A small network was shown many inputs. Here are its activations along a few directions, one row for each input.
Each table varies a few parts of the input and shows all the possible inputs, shuffled.
Descriptions start from the smaller parts, as in this example, which fits no table here: line(6) and (point or line(9) or (values(3) and ring(8))).
Shared parts are said once, and a part with two or three values counts as separate values.

Other details of the inputs shift rows strongly along three fixed directions, in all tables alike. That doesn't count.

Rows:
row 1: [-.01, -.02, .07, -.23, .36, -.28, .11, .07, -.03, -.22, .06]
row 2: [.10, -.08, .30, .32, -.40, -.24, -.16, .04, .20, .16, -.08]
row 3: [.29, -.41, -.10, .52, .12, .18, .37, -.14, -.14, -.05, -.07]
row 4: [.29, -.24, -.32, .07, .30, -.07, .34, -.05, -.03, -.09, -.26]
row 5: [-.17, .12, .17, -.05, .04, .37, -.27, -.22, -.01, .02, .30]
row 6: [.21, -.03, .30, -.12, -.35, -.22, -.15, .37, .08, .21, .10]
row 7: [-.06, .06, -.21, -.21, .07, -.33, -.03, .10, -.08, -.13, -.23]
row 8: [-.15, .21, -.09, -.22, -.16, .34, -.25, -.18, .23, .22, .15]
row 9: [.07, .00, .04, .11, .13, -.17, .07, -.02, .02, -.18, -.05]
row 10: [.13, -.10, .28, .29, -.21, .06, -.06, -.13, .02, .16, .07]
row 11: [-.14, -.02, -.14, .18, -.20, .60, -.11, -.21, -.14, .34, .03]
row 12: [.02, -.03, -.09, .10, .23, -.28, .08, .08, .00, -.32, -.07]
row 13: [.23, -.19, -.10, .28, -.21, -.03, .09, -.12, .11, .04, -.13]
row 14: [-.13, .19, .23, -.08, .07, -.54, -.14, .16, .10, -.28, .07]
row 15: [-.15, .31, .23, -.39, .02, -.62, -.23, .24, .32, -.11, -.06]
row 16: [.20, -.04, -.32, -.17, .21, .07, .23, .28, -.01, -.36, -.28]
row 17: [.04, -.10, -.22, .01, .16, -.04, .20, -.04, -.27, -.07, -.14]
row 18: [-.19, .16, -.22, -.14, .26, .50, -.08, -.15, .03, .03, .15]
row 19: [-.27, .21, .12, -.22, .06, -.51, -.09, .22, -.11, -.19, .00]
row 20: [-.27, .17, .36, -.34, .04, -.58, -.16, .19, -.15, -.18, .12]
row 21: [.58, -.39, -.40, .21, -.11, .22, .31, .22, -.06, .19, -.24]
row 22: [.05, -.04, .29, .17, -.13, -.08, .04, .02, .08, .21, .08]
row 23: [-.08, .19, .12, -.09, -.06, -.60, -.23, .18, .24, -.23, -.08]
row 24: [-.26, .28, -.12, -.39, .10, .20, -.23, -.13, .16, .00, .21]
row 25: [-.01, -.18, .26, .17, -.30, .05, .10, -.11, -.20, .22, .15]
row 26: [-.39, .28, -.23, -.43, .43, .11, -.06, -.02, -.21, -.28, .12]
row 27: [.21, -.14, -.19, .11, .18, .06, .26, -.07, .05, .02, -.18]
row 28: [-.32, .17, .09, -.08, -.05, .34, -.16, -.12, -.19, .15, .25]
row 29: [-.14, .09, .36, .06, -.37, -.36, -.16, .12, -.03, .18, .01]
row 30: [.24, -.23, -.32, .21, .22, -.08, .34, -.12, -.08, -.28, -.12]
row 31: [.13, -.22, .56, .39, -.45, -.02, -.01, -.14, .04, .24, .24]
row 32: [.04, .05, -.15, -.25, .20, -.32, -.02, .09, .15, -.13, -.18]
row 33: [-.11, -.05, .09, .14, -.02, .77, -.08, -.28, -.01, .35, .29]
row 34: [.21, -.17, .12, -.03, .06, .02, .27, .25, -.09, -.25, -.08]
row 35: [.26, -.36, -.23, .35, -.07, .11, .45, -.14, -.29, .10, -.16]
row 36: [.00, -.02, .32, .06, -.33, -.29, -.08, .04, -.08, .20, -.05]
row 37: [-.05, .07, -.12, .03, -.11, .47, -.16, -.17, .17, .31, .04]
row 38: [-.04, -.02, .26, .13, -.42, -.33, -.13, .12, .01, .22, -.13]
row 39: [-.13, .07, -.29, .09, .11, .54, -.19, -.21, .06, -.03, .06]
row 40: [.00, -.01, -.24, -.08, .54, -.17, .19, .01, -.07, -.49, -.04]
row 41: [.19, -.15, -.33, -.07, .48, -.16, .34, .02, -.08, -.26, -.18]
row 42: [.13, -.22, .50, .25, -.36, .08, .10, -.14, .04, .37, .24]
row 43: [-.24, .18, .40, -.16, .10, -.58, -.23, .20, .09, -.35, .19]
row 44: [.15, -.05, -.31, .11, .14, -.03, .07, -.06, .10, -.17, -.25]
row 45: [.21, -.24, .12, .22, .11, .11, .32, -.08, -.04, .11, .00]
row 46: [-.19, .27, -.07, -.54, .19, .35, -.27, .22, -.06, -.07, .40]
row 47: [.04, -.01, .35, -.02, -.19, -.26, .03, .00, .12, .13, .14]
row 48: [.31, -.14, -.13, -.06, .04, -.03, .19, .33, -.11, -.03, .01]
row 49: [.11, -.09, .33, .19, -.37, -.24, -.08, .08, .23, .29, -.08]
row 50: [.42, -.29, -.13, .20, .01, .26, .42, .16, -.12, -.10, -.25]
row 51: [.00, -.05, -.43, -.18, .12, -.36, .17, .08, -.10, -.25, -.26]
row 52: [-.14, .15, .22, -.11, -.05, -.39, -.01, .12, -.11, -.02, -.02]
row 53: [-.28, .34, -.21, -.42, .43, .25, -.13, -.06, .08, -.15, .15]
row 54: [-.22, .14, -.21, -.13, -.12, .39, -.13, -.21, -.11, .14, .11]
row 55: [.09, -.11, .28, .15, -.18, -.26, .02, .08, .15, .15, -.05]
row 56: [-.12, .29, -.03, -.32, -.21, .53, -.34, .11, .19, .07, .02]
row 57: [-.37, .33, -.33, -.37, .24, .20, -.19, -.03, -.09, -.12, .01]
row 58: [-.09, .12, .03, .03, -.10, .41, -.31, -.24, .09, .14, .14]
row 59: [.31, -.30, -.24, .32, .10, .08, .37, -.07, .00, .08, -.22]
row 60: [-.19, .10, -.07, -.08, .22, .57, -.06, -.20, -.02, .12, .28]
row 61: [-.09, -.12, .57, .27, -.44, -.03, -.08, .00, -.15, .35, .16]
row 62: [-.36, .33, -.36, -.34, .12, .11, -.26, .01, -.04, -.09, -.03]
row 63: [-.06, .10, .18, .02, -.05, -.40, -.17, .09, .15, -.16, .00]
row 64: [.15, -.17, -.30, .20, -.05, .09, .22, -.05, -.13, .11, -.32]
row 65: [.00, .06, -.11, .10, -.15, .45, -.25, -.24, .12, .19, .02]
row 66: [-.09, .15, -.10, .07, .00, .48, -.20, -.23, .11, .07, .09]
row 67: [.02, -.11, -.40, .04, .33, -.19, .34, .08, -.28, -.26, -.21]
row 68: [.08, -.04, .27, .16, -.32, -.25, -.09, -.05, .15, .04, .06]
Each input here is: line(4) and (values(2) or (values(3) and line(5))).
Question: Changing only the line(4) part turns row 8 into row 24. The same change can be made to row 62. Which row results?
Answer: row 29
Question: Change only the values(2) part in row 48. List by row number the other rows that result.
Answer: row 50
Question: Change only the line(4) part in row 10. List by row number the other rows that result.
Answer: row 5, row 58, row 65
Question: Change only the line(4) part in row 68. List by row number the other rows that result.
Answer: row 13, row 30, row 31
Question: Change only the values(2) part in row 16. List by row number the other rows that result.
Answer: row 6
Question: Change only the line(5) part in row 41. List by row number the other rows that result.
Answer: row 18, row 22, row 47, row 53

Rows:
row 69: [.15, .05, -.06, -.48, .19, -.88, .12, .46, .17, -.34, -.16]
row 70: [-.31, .30, -.37, -.24, .17, .93, -.42, -.22, .02, -.03, .42]
row 71: [-.09, .09, -.67, -.34, .61, -.10, .10, -.16, .02, -.47, .02]
row 72: [.21, -.42, .08, .52, -.17, -.04, .36, -.16, -.31, .07, -.09]
row 73: [-.11, .10, .35, .04, -.34, .00, -.32, -.10, .10, .04, .33]
row 74: [-.38, .35, .03, -.49, -.08, .39, -.31, -.02, -.03, .29, .22]
row 75: [-.20, .17, -.39, -.12, .40, -.27, -.02, -.04, -.02, -.59, -.19]
row 76: [-.23, .33, .18, -.15, -.22, .06, -.41, -.06, .23, .25, .05]
row 77: [-.08, .07, .49, .27, -.42, -.25, -.27, .08, .14, .11, -.01]
row 78: [.33, -.40, .11, .43, -.21, .02, .35, .10, -.32, .15, -.14]
row 79: [-.23, .33, -.16, -.31, -.09, .47, -.31, -.10, .20, .25, -.01]
row 80: [.00, .14, .58, -.02, -.53, -.42, -.25, .34, .19, .11, -.12]
row 81: [.05, .11, .84, -.02, -.64, -.48, -.41, .32, .20, .17, .28]
row 82: [.14, -.32, -.34, .42, .07, .66, .30, -.21, -.36, .12, -.01]
row 83: [-.35, .28, -.05, -.08, -.05, .18, -.37, -.34, .17, .11, .07]
row 84: [.02, .09, .26, -.35, .48, -.65, .11, .28, .16, -.50, .10]
row 85: [.31, -.37, .00, .33, -.13, -.05, .38, -.03, -.21, .31, -.18]
row 86: [-.11, .22, -.04, -.29, -.05, .29, -.34, -.06, .17, .17, .26]
row 87: [.07, -.27, -.11, .32, -.05, .17, .27, -.35, -.21, .24, -.04]
row 88: [-.22, .29, -.60, -.37, .52, .14, -.13, .11, -.03, -.53, -.19]
row 89: [.33, -.34, .20, .24, -.28, -.19, .39, .26, -.25, .12, -.20]
row 90: [.05, -.17, .09, .16, .30, .45, .32, -.17, -.17, .10, .09]
row 91: [.17, -.11, -.27, -.12, .35, -.62, .23, .16, .07, -.36, -.09]
row 92: [.03, .13, .35, -.17, -.42, .14, -.28, .21, .13, .16, .22]
row 93: [.04, -.03, -.28, .00, .33, -.65, .18, .11, .09, -.33, -.36]
row 94: [.32, -.32, .22, .50, .09, .12, .38, -.11, .08, .09, -.22]
row 95: [.12, -.30, -.43, .33, .14, .58, .33, -.31, -.26, .27, -.05]
Question: Changing only one part turns row 89 into row 80. The same change can be made to row 74. Which row results?
Answer: row 79
Question: Describe the family of inputs behind these rows.
Answer: values(3) and (point or (values(2) and line(4)))
Question: Change only the values(3) part in row 87. List by row number the other rows that result.
Answer: row 71, row 83
Question: List by row number the other rows that have the values(3) part in common with row 71.
Answer: row 69, row 70, row 73, row 81, row 84, row 86, row 91, row 92
Question: Change only the values(3) part in row 90. List by row number the other rows that result.
Answer: row 84, row 94
